These are the activations of a small network on made-up records, seen along a few directions, one row for each record.
Records have a field called F. Each example row is followed by its value.
The largest differences between rows may come from other fields.
(in the rows, 500 means zero)
Strong random noise was added to every row along 2 fixed directions; ignore it. To show where, here is one row again and again, with new noise each time:
427, 342, 650, 771, 465, 552, 546, 184, 443, 328, 399, 333, 513, 518, 556
533, 492, 558, 343, 342, 334, 436, 369, 481, 497, 680, 385, 454, 387, 488
290, 664, 492, 362, 634, 537, 429, 719, 466, 619, 693, 286, 627, 700, 869
471, 545, 536, 330, 417, 380, 430, 473, 479, 538, 696, 360, 499, 467, 589

434, 365, 563, 590, 790, 537, 402, 805, 444, 565, 516, 229, 642, 734, 694 | f11
601, 439, 539, 666, 427, 547, 553, 230, 529, 381, 356, 630, 400, 406, 310 | f5
401, 399, 539, 709, 667, 657, 518, 484, 493, 427, 306, 457, 539, 665, 610 | f7
537, 578, 445, 74, 459, 289, 339, 750, 507, 678, 801, 390, 481, 463, 571 | f2
494, 601, 353, 583, 636, 681, 562, 617, 575, 533, 360, 717, 515, 535, 427 | f6
595, 334, 616, 706, 309, 443, 602, 102, 441, 313, 355, 536, 406, 322, 280 | f8
645, 327, 590, 391, 421, 293, 406, 462, 480, 484, 582, 358, 471, 409, 388 | f7
584, 310, 599, 823, 427, 567, 548, 231, 520, 321, 296, 507, 479, 429, 300 | f1
452, 587, 513, 479, 450, 521, 462, 494, 507, 504, 546, 513, 438, 510, 599 | f1
575, 408, 432, 546, 599, 543, 513, 545, 549, 506, 396, 577, 522, 470, 288 | f6
553, 437, 513, 501, 420, 439, 443, 415, 479, 471, 553, 476, 454, 421, 473 | f9
505, 467, 480, 681, 576, 667, 563, 462, 519, 422, 295, 595, 508, 508, 398 | f10
353, 615, 404, 649, 792, 720, 540, 734, 516, 580, 405, 525, 634, 757, 678 | f9
258, 679, 443, 861, 837, 919, 673, 644, 501, 484, 193, 627, 625, 795, 723 | f3
408, 484, 490, 871, 610, 723, 630, 465, 507, 397, 271, 601, 521, 606, 582 | f4
749, 585, 444, 299, 330, 325, 543, 440, 581, 560, 552, 758, 342, 225, 93 | f3
499, 407, 468, 688, 700, 679, 582, 631, 556, 501, 272, 534, 615, 611, 436 | f7
452, 422, 635, 574, 469, 465, 450, 347, 425, 433, 517, 338, 464, 573, 650 | f5
606, 474, 516, 258, 519, 353, 437, 781, 483, 640, 645, 398, 537, 461, 457 | f3
578, 301, 502, 687, 728, 644, 493, 701, 528, 507, 304, 500, 568, 603, 377 | f11
599, 456, 522, 402, 431, 394, 432, 555, 549, 536, 572, 458, 503, 431, 374 | f1
495, 541, 455, 322, 642, 452, 384, 806, 526, 655, 631, 464, 512, 609, 577 | f11
513, 355, 549, 661, 485, 493, 533, 505, 497, 456, 453, 413, 520, 477, 489 | f4
390, 651, 515, 627, 456, 595, 598, 386, 471, 446, 470, 554, 495, 549, 664 | f8
463, 602, 362, 476, 583, 592, 523, 693, 553, 583, 481, 658, 514, 515, 474 | f4
478, 449, 497, 837, 543, 676, 649, 274, 523, 368, 231, 655, 476, 523, 392 | f2
454, 491, 482, 605, 661, 566, 511, 636, 463, 533, 438, 453, 591, 640, 577 | f9
499, 335, 538, 587, 573, 495, 457, 442, 502, 455, 447, 409, 494, 539, 481 | f6
468, 467, 573, 573, 543, 531, 480, 506, 443, 478, 494, 378, 507, 551, 633 | f5
508, 588, 474, 233, 345, 327, 420, 481, 470, 561, 734, 461, 477, 387, 530 | f8
509, 475, 524, 456, 417, 422, 448, 393, 485, 476, 599, 436, 470, 452, 510 | f2

Which value of F does each new row have?
675, 679, 414, 250, 324, 375, 507, 485, 574, 572, 601, 766, 352, 283, 255 | f3
722, 443, 438, 473, 451, 425, 553, 417, 598, 490, 394, 726, 410, 326, 92 | f7
696, 264, 613, 347, 310, 190, 380, 331, 460, 431, 595, 372, 426, 334, 291 | f7
337, 551, 601, 518, 462, 486, 480, 455, 416, 479, 621, 267, 555, 594, 826 | f8
592, 407, 481, 565, 576, 527, 523, 466, 538, 466, 357, 576, 522, 487, 266 | f7
442, 542, 422, 802, 643, 764, 621, 450, 576, 429, 266, 683, 542, 591, 472 | f6
684, 421, 442, 514, 552, 495, 503, 600, 574, 536, 395, 681, 435, 421, 207 | f11
545, 494, 521, 329, 483, 384, 413, 496, 496, 564, 608, 462, 427, 479, 463 | f5
440, 655, 517, 277, 349, 383, 423, 526, 433, 546, 760, 393, 472, 457, 741 | f8
362, 599, 461, 496, 576, 596, 502, 615, 489, 544, 531, 461, 598, 617, 683 | f8
361, 715, 402, 469, 619, 626, 557, 636, 500, 585, 505, 585, 565, 610, 617 | f8
